[ 36 -43   0  29  -6  14  -4  14 -10  19 -40  10 -12  11 -13  17  12  37
 -31   5 -10 -19 -22  -7   7  -7  32  27  12   0 -29 -21   9 -24   4 -15
  -9  26 -22  19   9 -13] = U
[ 28 -30  -6  -2  23  20  16  12   8  22 -21  14 -12  -3 -12 -14  10  25
   2  -6  16 -17 -26  12  -7  -7  12  33 -17  13 -16 -10  20 -15  -9 -11
 -23  17   2  28  -9 -12] = W
[  2  -9   3 107   2   2   0   0  -7   6  -6  -1  -1   3   1   6  -1   5
  -2   7  -5  -4  -3  -9  -5  -1  -8  -5   6   2   2   4  11 -11   1   1
  -2   9  -5   2   6 -10] = Y
[ 30 -40 -16 -97  12  14   5  15  -8  35 -24  13 -13   9 -25   3  26  25
 -13  -1  -4 -15 -38   5   2 -18  21  19   8   6 -18  -7   8 -43 -10 -19
 -14  24 -10  28   3  -6] = R
[-89  92  33  13 -42 -60 -19 -29  -1 -83 112 -47  53 -23  53 -30 -38 -91
  46  20 -12  65 101   7  -7  22 -62 -79  -1 -37  81  47 -59  69  29  50
  57 -85  38 -72  13  47] = D
[ 28 -30  -6  -2  23  20  16  12   8  22 -21  14 -12  -3 -12 -14  10  25
   2  -6  16 -17 -26  12  -7  -7  12  33 -17  13 -16 -10  20 -15  -9 -11
 -23  17   2  38 -13  -7] = S
[-89  92  33  13 -42 -60 -19 -29  -1 -83 112 -47  53 -23  53 -30 -38 -91
  46  20 -12  65 101   7  -6 -10  27  37  -8   3 -21 -13  16 -21  -2 -16
 -14  25  -9  24   2 -16] = N
diff W: [ 28 -30  -6  -2  23  20  16  12   8  22 -21  14 -12  -3 -12 -14  10  25
   2  -6  16 -17 -26  12  -7  -7  12  34 -17  13 -16 -10  20 -15  -9 -11
 -23  17   2  28  -9 -12] : 27, [33]
diff R: [ 30 -40 -16 -97  12  14   5  15  -8  35 -24  13 -13   9 -25   3  26  25
 -13  -1  -4 -15 -38   5   2 -18  21  19   8   6 -18  -7   8 -43 -10 -19
 -14  24 -10  27   3  -6] : 39, [28]

[ 45  17 -23  93 -32 -82 -63  60 -40  24] : L
[-34   3 -75 -47  41  81  -8   5 -13  25] : X
[-82  62  36 -34   3  -5   7 -29  10 -25] : M
[ 62  36 -34   3 -78 -15 -19  30 -14  18] : G
[-82  62  36 -34   3 -75 -47  41  81  -5] : Q
start: [-34   3 -75 -47  41  81  -5] : Q, 3
diff L: [ 45  17 -23  93 -32 -82 -63  59 -40  24] : 7, [60]
start: [ 62  36 -34   3 -75] : Q, 1
diff M: [-82  62  36 -34   3  -5   7 -30  10 -25] : 7, [-29]

[-69  36  25   4 -47  21   7 -47  21 -13  64 -21   4] -> vasul
[-27 -70  43 -69  36  25   2 -47  21   7  50 -12 -15] -> gebi
[  2 -45 -57  89   2   7  49  62 -83 -38 -95  37 -26] -> Dakas
start: [  2 -47] : gebi, 6
start: [  2 -47  21   7  50 -12] : gebi, 6
start: [-69  36  25   2 -47  21   7] : gebi, 3
diff Dakas: [  2 -45 -57  89   2   7  49  62 -83 -37 -95  37 -26] : 9, [-38]

